A small network was shown many inputs. Here are its activations along a few directions, one row for each input.
Each table varies a few parts of the input and shows all the possible inputs, shuffled.
A made-up example of a description, with smaller parts first: line(4) and (point or (values(2) and ring(5)) or line(11)).
Shared parts are said once, and a part with two or three values counts as separate values.
In the rows, zero is written as 128.

Table:
r1: [125 158 133 137  46 134 158 132 155  90 171 100 125 114]
r2: [121 133  89 152 226 127  21 130  92 161  43 144 109 168]
r3: [145 103  93 139 219 112  90  88 127 140  29 158 165 174]
r4: [136 120 116  93  62 112 171 163 138 113 190 118 109 106]
r5: [134  72 144 120  75 141 157 164 119 114 183 122  99 104]
r6: [137 132  99 174 243  86  96 127 117 173  30 126 158 130]
r7: [118 173 176 106  84 144 151 113 152  72 195  97 158 128]
r8: [124 110 162 164  59 164 147 134 134  91 162 104 115 115]
r9: [125 115 137  98  82 125 180 165 138 107 188 143  85 103]
r10: [155 141 104 120 187 127  83  86  73 193  43 155 148 135]
r11: [113 152 152 142  67 149 171 134 153  85 167 123 100 111]
r12: [100 119 102 157 213 122  75  86 128 228  48 160 152 156]
r13: [131 135 157  62 100 122 164 142 138  97 215 114 140 121]
Describe the family of inputs behind these rows.
> values(5) or (values(2) and line(4))
Start at r8 and move only the line(4) part, one step at a time. The first step leads to r11. Which rows follow, in order?
> r1, r7
Change only the values(2) part in r8. List by row number the other rows that result.
> r5
Which other rows belong to the same alternative as r10? List them by row number.
> r2, r3, r6, r12

Table:
r14: [176  90 156  56 150 115 188 149 149  72 173 118 155 107]
r15: [200  87  81 147 176  72  59  96  59 205  51 166  94  88]
r16: [ 90 124 166 161  57 207 127 102  99 125 166 129 101  83]
r17: [129  83 136  89  92  74 213 119 139 113 160 112 186 112]
r18: [118 186 123 178  80 109 186 140 202 159 152 123 109 112]
r19: [150 150 156  18 117 160 135 132 111 128 202 130 124 102]
r20: [140  33  47 147 218 139  98 141  92 234  95  88  87 158]
r21: [129 125 151 107  31 186  69 152 104 105 154 108  96 142]
r22: [124 150 158 123  36 171 157  91 163 184 186 152 129 124]
r23: [ 96 177 104 103 101  58 189 149 138 146 158 101 135  97]
r24: [106  57 108 101 190 122 125 115 103 198  16 210  39 164]
r25: [117  67 164 198  91 161 182 116 139  67 133 114 130  85]
r26: [ 86 187 172 149 225 137  69  75 121 147  57  95 214 178]
r27: [102 144 137  52  58 120 160 102  99 169 191 127 156 109]
r28: [ 84 160 130 214 102 146 158 151 138 100 130  97  80  71]
r29: [145 183 122  69 161 100 162 181 147 105 171 103 104  87]
r30: [ 92  68  28 125 197 100  60 172 136 189  68 205 143 113]
r31: [163  99 129 165 213 105 110 199  60 223  49 189 145 128]
r32: [151  76 139 114 127 117 147 150 125  34 189 143 121 167]
r33: [ 99 194 176 162 224  97  22  69 165 136 100 105 179 174]
r34: [151  89 158 161  70 126 211 107 204 128 154 136 160 127]
r35: [133 186 100 143 206 142  81  34 165  94  28 131 207 153]
r36: [155  69 149 146  65 139 123 166 141  46 121  95 125 143]
r37: [122 159 119 160  76 124  99 198 142  82 120  80  73 125]
r38: [157 214 102 162 163 162 113  36 104 110  29 117 207 200]
r39: [123 132 140  77  94 162  94 133  89  90 217 155  90 163]
r40: [117 166 105 128 137 104 121 182 124  67 187 127  70 146]
Describe the family of inputs behind these rows.
> line(4) or values(5) or (values(3) and ring(6))
Change only the values(3) part in r21. List by row number the other rows that result.
> r36, r37
Change only the values(3) part in r18. List by row number the other rows that result.
> r22, r34
